Each row below holds a small network's activations on one input, seen along a few directions.
In each table, some parts of the input vary, and every possible input appears once, in random order.
Descriptions start from the smaller parts, as in this example, which fits no table here: one of 2 separate values, together with either a single point or one of 9 places around a ring or (one of 4 places along a line, together with one of 8 places around a ring).
Shared parts are said once, and a part with two or three values counts as separate values.
In the rows, 128 means zero.

Other details of the inputs shift rows strongly along two fixed directions, in all tables alike. That doesn't count.

Rows:
R1: [136 136 119 131 141 153 129 127 118 133 104]
R2: [125 121 119 114 130 119 126 127 127 129 143]
R3: [102 131 128 144 117 110 162  89 120  95 213]
R4: [145 163 127  88 104 171 111 185 124 154  68]
R5: [137 174 136 114 108 177 129 185 113 136  82]
R6: [141  56 143 148 151  79 102 106 155 129  89]
R7: [112 128 103 156 148 129 167  45 109  99 235]
R8: [126  74 155 139 140  70 101 143 151 116  82]
R9: [145 106 140 127 133 126 112 127 142 137  82]
R10: [117 128 130 156 131  79 131 101 154 148 163]
R11: [131 190 130  80  79 188 146 161 117 154 132]
R12: [123 118 127 113 124 117 128 125 129 134 145]
R13: [152 163 144  99  97 184 124 158 134 152  67]
R14: [148 155 145 105  91 175 130 146 136 150  86]
R15: [129 190 104 105 104 190 139 150  98 139 141]
R16: [127  75 109 148 172  82  95 121 125 120 114]
R17: [129  84 144 143 154  89 100 152 141 118  79]
R18: [131 183 110 119 116 194 157 122 103 134 143]
R19: [115 151 107 115 117 141 155 104 112 120 203]
R20: [123 144 137 143 118  98 126 124 155 158 134]
R21: [126 122 112 121 136 124 122 127 121 126 141]
R22: [126  71 150 143 151  71  99 144 150 113  84]
R23: [120 127 133 138 134 124 132 135 124 111 138]
R24: [124  78 147 143 148  76 105 140 147 112  94]
R25: [113 133 104 153 144 136 168  48 108 100 233]
R26: [124 128 125 145 141 126 133 137 114 113 135]
Description of these inputs: one of 2 separate values, together with either a single point or (one of 3 separate values, together with one of 4 places along a line).
Question: Change only the place on the line of 4 in R7. List by row number the other rows that result.
Answer: R6, R9, R18

Rows:
R27: [132 165 133 110 100 158 133 150 128 147 119]
R28: [136 141 130 121 124 151 126 146 125 135  99]
R29: [120 121 127 136 128 113 139 105 130 122 161]
R30: [122 122 116 142 143 123 137 107 119 117 155]
R31: [136 137 126 115 126 146 118 149 124 139  95]
R32: [132 162 134 117 104 153 134 144 131 141 121]
R33: [121 122 125 133 127 115 137 109 129 125 160]
R34: [136  29 143 152 178  43  67 153 150 115  44]
R35: [125 117 121 137 141 127 136 105 119 114 156]
R36: [121 122 124 135 129 113 136 108 130 126 162]
R37: [137 143 127 118 124 149 122 150 123 139  96]
R38: [120 123 127 141 131 111 136 104 133 120 160]
R39: [121 124 129 135 126 116 139 107 131 121 156]
R40: [141 130 130 110 125 147 112 155 129 138  80]
R41: [124 120 114 132 140 125 131 109 119 119 152]
R42: [136 132 132 123 128 146 124 141 125 131 102]
R43: [111 127 130 133 131 107 139 122 128 115 166]
R44: [119 123 129 140 129 113 138 102 132 119 161]
R45: [133 165 134 113 102 156 133 149 130 145 118]
R46: [138 133 130 116 125 147 122 145 125 132  98]
Question: Changing only one part turns R46 into R29. The same change can be made to R35. Which row results?
Answer: R39
Question: What do these inputs look like to the network?
Answer: one of 2 separate values, together with either a single point or one of 9 places around a ring
Question: Change only the choice among 2 separate values in R33. List by row number the other rows that result.
Answer: R40
